These are the activations of a small neural network, seen along a few directions. Each row is one input.
Each table varies a few parts of the input and shows all the possible inputs, shuffled.
Descriptions start from the smaller parts, as in this example, which fits no table here: values(2) and (point or ring(11) or (line(6) and ring(8))).
Shared parts are said once, and a part with two or three values counts as separate values.
In the rows, zero is written as 128.

Other details of the inputs vary at random and push rows far along two fixed directions, the same in every table; ignore that.
To show where, the next rows are all for the same input, with only those details redrawn:
[187 169 182 132 174  84 150 150 156 157 114 163 146 151]
[190 167 155 107 179  69 128 142 167 161 147 149 124 158]
[118 119  52  45 115 102  87  95 128 112 177  86 107 120]
[ 67 123 118 153  91 178 192 119 122  79  70 112 165  72]
[151 140 127  87 153  85 119 123 142 140 146 122 126 135]

Table:
x1: [179 165 171 190 175 117 113 131 128 185 116 172  69 197]
x2: [116  95 148 182 120 180 133 134 136 136  78 157 116 103]
x3: [ 88 127 111 150  88 155 140 133 153 126  52 121 138  98]
x4: [161 164 210 155 148 120 210 180 119 109  68 175 169 122]
x5: [148  80  74  60 125 128  92  96  94  82 223 111  74 125]
x6: [ 67 123 118 153  91 178 192 119 122  79  70 112 165  72]
x7: [141 110 170 164 119 141 156 162  90  94 143 136 175 136]
x8: [187 143 168 155 164  99  94 166 139 183 149 168 158 165]
x9: [ 55  75 105 181  84 228 168 103 113  78  95 119 134  60]
x10: [ 51 171 147 199  73 179 172 114 103 117  31 105 113 127]
x11: [108  92 103 126 108 127  63 139 136 158 152 110 131 138]
x12: [126  82  68  68 130 133  77  87 109 109 215 115  77 118]
x13: [119 144 130 141 139 104  71 130 118 181 177 105  86 199]
x14: [ 79  82 121 140  91 159 129 129  96 101 149 108 165 109]
x15: [111 118  50  48 113 106  72  97 133 133 168  85 103 115]
- The inputs of x14 and x12 match in every part but one. If x13 is changed in the same way as x14 into x12, which row does it become? => x1
- What is each input in this table made of? => values(3) and (point or line(4))
- Which other rows does x7 become when the values(3) part takes its other values? List them by row number. => x4, x5
- Which other rows agree with x4 in the values(3) part? List them by row number. => x3, x6, x10, x15
